Each row below holds a small network's activations on one input, seen along a few directions.
Each table varies a few parts of the input and shows all the possible inputs, shuffled.
A made-up example of a description, with smaller parts first: one of 6 places along a line, together with either a single point or one of 9 places along a line or (one of 2 separate values, together with one of 5 places around a ring).
Shared parts are said once, and a part with two or three values counts as separate values.

Other details of the inputs shift rows strongly along three fixed directions, in all tables alike. That doesn't count.

Rows:
R1: [ 26 -29  -1 -38 -36  14   6  -3 -53  27  57]
R2: [-23  -7  51  83 -11 -10 -16 -29  38 -24 -50]
R3: [ 22  41 -39   1  13 -11  34 -47  13 -27  -6]
R4: [ 28  21  -9  14  -7 -43  33 -29  13 -45  25]
R5: [-22 -55  24  36 -35  20 -46  17  -8  63 -36]
R6: [ 19  -7 -16 -49 -38  24   2  -2 -40  41  31]
R7: [ 11  52 -24  -1  18 -22  48 -45   5 -18  -4]
R8: [  6 -34 -31 -22 -35  -1  22  11 -47  27  52]
R9: [-17  15 -29 -23  15 -48 -11 -50 -12 -77   5]
R10: [-10  16  43  81   9 -15 -28 -30  18  -6 -70]
R11: [-73 -87  35   8 -28 -14 -71  16 -32  31 -70]
R12: [ 10  -2 -25 -29 -18  23  -8  -3 -57  42  36]
R13: [ -9  32   3 -43  66  37  -5 109  66 -17  -9]
R14: [  3  -2  34 -32  81  45  -2 114  48 -40  17]
R15: [  8  -8 -28 -38 -27  34   7  -1 -47  39  32]
R16: [ 27  25   2  12  10 -38  19 -45  17 -32  36]
R17: [  1  10   6 -40  74  45 -19 113  70 -27  12]
R18: [ -2 -26 -18 -33 -38  30   6   5 -39  25  58]
R19: [ 33  42 -25  -7   1 -22  29 -47  20 -26  -9]
R20: [-33 -35  22  30 -41  13 -35  22 -10  71 -58]
R21: [-23  16  36  69   7 -29  10 -33  30   9 -88]
R22: [ 17  24 -12  21  21 -29  24 -44   9 -35  38]
Each input here is: one of 2 separate values, together with either a single point or one of 10 places along a line.
- Changing only the choice among 2 separate values turns R22 into R16. The same change can be made to R3. Which row results? => R19

Rows:
R23: [-11 -13  -2  -4  -9   4 -10   0 -12  23  -6]
R24: [ -4   6   6   7  13   1   0  -8   9 -22  -2]
R25: [-12 -19  -3 -12 -12   1  -7   6 -10  16   0]
R26: [ -4  13   4   1   4  -9   1  -5  13 -18 -12]
R27: [ -3  10   1   0  14  -2   0  -8  10 -19  -9]
R28: [ -9 -14   4  14 -21  12  -9  -5 -17  21 -12]
R29: [ -6 -16   0 -18  -8  -2  -7  12 -10  18  -2]
R30: [-15  -9   5  26 -22  -3  -7 -16 -16  33 -20]
R31: [  1  17   2   5   6   2   2  -5  13 -15 -11]
R32: [  3  12   2  11  11  -3  15  -2   9 -13  -9]
R33: [-11 -13  10  25 -25   2 -12 -18 -19  31 -32]
R34: [  8  13   7  11   7   2   1  -3   9 -19  -3]
R35: [ -6 -14  -7 -11  -5  10 -10  12 -12  17   9]
R36: [ -5   5   0   5  13 -13   2  -2   8 -21  -7]
R37: [ -8 -14   5  -1 -14  19  -7   9 -14  18   3]
R38: [ -4  -8  16   8  -9  -3 -10   0   0  -1  -5]
R39: [ -6 -13  -8  -9  -6   7 -10   8 -14  18   3]
R40: [ 6 10 -2 12  8 -4 12 -2 18 -9 -7]
R41: [ 10   8   9  10   6  -2  -4  -6  19 -14   0]
R42: [  2   7   8   8   4  -7  -1   0  10 -24  -2]
R43: [ -3  11   1   0   4  -7   0  -2  14 -20  -9]
R44: [ -5   8   2   1   9 -13   2  -8  14 -16  -9]
R45: [  8   7   9  14  11  -3  13   0   9 -15  -2]
R46: [ -2 -15  -8  -9  -5   6 -12  12 -15  16   4]
R47: [  3  14  -1   3   7  -2   2  -7  19 -11  -9]
R48: [-15 -13   9  19 -23   7 -10 -14 -16  28 -26]
R49: [ -6 -13  -3 -19 -13  10  -7  18 -11  10  10]
R50: [  1  14   5   6  11  -4  16  -4  12  -9 -11]
R51: [ -5 -13  -2 -28  -9  14  -4  25  -9   8  21]
R52: [-11 -15   4  22 -23   9 -10 -11 -19  24 -23]
R53: [ 10   6   5  15   8  -5  10  -1  18 -12   0]
R54: [  2  19  -2  12  10  -5   4   1  12 -10  -4]
R55: [  5  17  -2  13  10  -6   1   2  11 -11  -4]
R56: [  56   31  -65  -24  -62  -34   38 -117  -63  -13   80]
R57: [-10 -19   1  22 -24   0   0 -14  -9  31 -18]
R58: [  9   9  14  10  11  -4  11  -2  11 -13  -1]
R59: [ -6 -16  -8 -23  -6   5  -5  17 -10  12  10]
R60: [ -1 -15  -6 -20  -2  12  -8  14 -17  11   5]
R61: [ 0 19 -1 10  9 -6  3 -2 14 -8 -5]
R62: [ -6 -12  -1  -9  -6   3 -12   7 -12  24  -5]
R63: [ 14   6 -14 -51  13  21   5  37  11  -7  44]
R64: [ -5 -12   2 -15  -5   6  -9   5 -16  19  -7]
R65: [  2 -15  -3 -24   3  14 -10  28 -10  14  21]
R66: [ -7 -17  -4  12 -20   7 -10  -6 -11  23 -12]
R67: [ -9 -18  -2  12 -22   5 -10 -11 -10  25 -14]
R68: [ -4 -14  -6 -25   0  15  -7  22  -9  13  23]
R69: [ 10   8  -3  11   8  -5  10   0  17 -11  -6]
R70: [  3   7   3  13   7  -2  12  -3  20 -12   3]
R71: [  7  10   5  15  16  -2   3  -5   9 -13  -1]
R72: [  8  14   0   3   7  -6   0  -6  18 -10 -11]
R73: [ -5 -15   0   4 -14   9   6   4 -16  21  -1]
R74: [ -8 -15  -1  14 -12   8  -7  -7 -18  25  -6]
R75: [ -5 -19  14  14  -8   8 -12  -1 -14  28  -6]
R76: [ -4 -16  -6 -39   0  13  -3  33  -5   8  31]
R77: [  1   4  -2   5   9 -13  -1  -2  11 -22  -6]
R78: [-12 -16   8  31 -17  -2 -11 -23 -19  35 -30]
R79: [  1   2  12   5  12 -15   0  -3  10 -21   3]
R80: [ -2  11  -3   4  13  -6  -3  -6  13 -15  -6]
R81: [ -1  10   0   3  14  -1   0  -6   7 -20 -10]
R82: [  51   38  -62  -17  -59  -39   41 -112  -67   -8   82]
R83: [-12 -19   6  25 -23   0   0 -16  -9  34 -24]
R84: [ -4 -16   2  -9  -8  14   9  15 -13  19  12]
R85: [ -2 -17   7 -15   0  11 -15  21  -8  19  12]
R86: [  3   6   7   7  14  -2  -1  -5   6 -23  -3]
R87: [ -3 -14  -9 -41   5   9  -1  35 -10   7  28]
R88: [-10 -12   0 -17  -5  10  -7   6 -14  18  -4]
R89: [  5 -15  -6 -53  11  11   1  49  -8   3  40]
R90: [  0  18   0  15   9  -4   3   0  13 -11  -1]
R91: [  9   9  -4   9   7  -3  -2  -3  16 -16  -8]
R92: [  4   7  13   5  13  -3  -3  -9   8 -20  -2]
R93: [  2   9   0   5   4  -9  -2  -1   9 -23  -9]
R94: [ -6 -11   2 -11 -17  -1  -8   6 -14  18  -8]
R95: [ -7 -19  -2  11 -19   9 -11  -3  -9  21  -6]
R96: [12  7 11 12  7 -5  8 -4 20 -9  2]
R97: [  7   9   1  11  11  -4  13   2   9 -14  -9]
R98: [ -6 -17   5  22 -22  -4  -1 -13 -10  34 -23]
R99: [  0  11   4  13  15   2   4  -6  12 -13   0]
R100: [ -7 -15   8  14 -16  -1   3  -6 -17  30 -20]
R101: [ -5 -18  -1  10 -17   7   1   1  -8  25  -2]
R102: [  2   3  12   7   8 -12  -2  -5  14 -20   1]
R103: [ 10  10 -14 -41  17  15   7  25   3   3  26]
R104: [  0 -16 -10 -37   5   4  -3  33 -13   7  20]
R105: [ 1 17  1  5 16 -1  5 -7 13 -7 -8]
R106: [ 16   1 -11 -67  21  13   6  53   8 -14  51]
R107: [ -7   8   3  -1  13 -15   4  -5  10 -17  -8]
R108: [ -2   8   2   7  13  -1  -1  -8   8 -21  -7]
R109: [ 5 22  3  7 10 -9  3  0 13 -5 -7]
R110: [ -7 -19  19  18 -19  11 -15  -1 -14  25 -15]
R111: [ -2  15   4  16   9  -3   4   0  14 -12   4]
R112: [  9   3 -14 -72  25  14  10  54   7 -16  55]
R113: [  7  14   1   9   7   1   0  -2   9 -17 -11]
R114: [ -4   5   0   6   8 -10   0  -3  13 -21  -2]
R115: [ 7 16 11 14  9 -7  0 -1 13 -9  3]
R116: [ -1  11   0   2   5  -6   1  -1  11 -22  -8]
R117: [  7  12  -2  10  17  -1   2  -2   9 -12  -7]
R118: [ -1   8   4   0  13 -18   2  -3   9 -16 -10]
R119: [  2  12   2   8  10  -4  15  -4  12 -12  -9]
R120: [ -6   5   0   2  12 -14   2  -4  11 -19  -7]
R121: [  3  14  -2  11  16   0   4  -5  10 -11  -8]
- What is each input in this table made of? => one of 9 places along a line, together with one of 11 places along a line
- Changing only the place on the line of 9 turns R115 into R90. The same change can be made to R41. Which row results? => R95
- Changing only the place on the line of 9 turns R50 into R73. The same change can be made to R105. Which row results? => R74
- Which other rows does R53 become when the place on the line of 9 takes its other values? List them by row number. => R40, R57, R69, R70, R83, R96, R98, R101
- Which other rows does R32 become when the place on the line of 11 takes its other values? List them by row number. => R36, R39, R40, R52, R54, R59, R66, R81, R116, R121

Rows:
R122: [-22 -25  16  13  15  22 -19  45  12  29 -37]
R123: [ 13  31   4  35  31 -12  17  -7  41 -47 -12]
R124: [-19 -26  32  15   7  23 -15  45  16  28 -28]
R125: [-34  -9  23  42  23 -74  -3 -33  34 -73 -50]
R126: [ 16  -6  -9 -60   3  23  -2  45  -5  27  32]
R127: [  7 -14  -9 -24 -14  19   5  27 -14  30  30]
R128: [ 71  63 -58 -85  -1 -13  53 -26  -8 -44 113]
R129: [ -4 -28  -6 -78  11  24 -19  59 -14 -10  57]
R130: [ 34  43   0 -23  33  -2  24   7  39 -48  26]
R131: [ -3  20   3   0  36 -25 -17 -13  28 -72  -2]
R132: [ -1  21   8  -2  39 -23 -10  -7  22 -75   6]
R133: [ 10  35  10  26  31  -9  18 -13  41 -44 -11]
R134: [ -4  -9 -17 -21 -19  12   0   3 -23  30   4]
R135: [  7  38   0  24  36 -14  10 -12  41 -41 -19]
R136: [ 20  44  -5 -13  45  -4  23  12  33 -45  14]
R137: [ -2 -11 -14  20 -56 -11  -2 -60 -45  38 -13]
R138: [-19   1  27  78  14 -11  -5 -22  18 -10 -65]
R139: [ -9 -21 -14 -91  10  18 -26  59 -16 -11  42]
R140: [  4 -18 -11 -27  -9  23   8  22 -20  27  22]
R141: [  3 -13  -8  27 -49 -12   4 -58 -51  41  -1]
R142: [ 21   2 -24 -53 -28   9   7  -3 -29  23  33]
R143: [-23 -27  25  18  12  25 -12  45  14  28 -29]
R144: [ -3 -33  -9 -56  -6  14 -21  40 -23  -3  53]
R145: [-26 -20  22  11  12  19 -22  43  15  32 -33]
R146: [ -2 -15  -9  31 -46  -9   5 -58 -50  41  -5]
R147: [-14 -17  -9  50 -60 -15  -4 -76 -46  41 -35]
R148: [ 26   0 -18 -47 -22   8  14  -2 -35  25  46]
R149: [  37   39  -41   32  -39  -42   40 -112  -29  -26   35]
R150: [-26 -20  29  14  13  21 -16  46   9  30 -31]
R151: [ -7 -16 -21  27 -51  -9   1 -60 -48  35 -20]
R152: [-20 -21  24  11  10  18 -23  44  16  32 -35]
R153: [-11 -28  33  20   2  21 -18  49  19  28 -24]
R154: [-10 -10 -15  19 -53  -9  -2 -56 -43  38 -13]
R155: [  9  36  10  29  28 -13  14  -6  44 -43  -6]
R156: [  6  36  12  25  31 -10  16 -12  42 -44 -10]
R157: [-23 -22  20  12  13  21 -20  44  15  32 -35]
- What is each input in this table made of? => either a single point or (one of 5 places along a line, together with either a single point or one of 6 places along a line)
- A walk changes only the place on the line of 6. It starts at R140 and steps to R143. List the rest of the walk in order. => R133, R156, R124, R130
- A walk changes only the place on the line of 5. It starts at R149 and steps to R143. List the rest of the walk in order. => R136, R135, R134
- Which other rows does R131 become when the place on the line of 5 takes its other values? List them by row number. => R129, R132, R139, R144
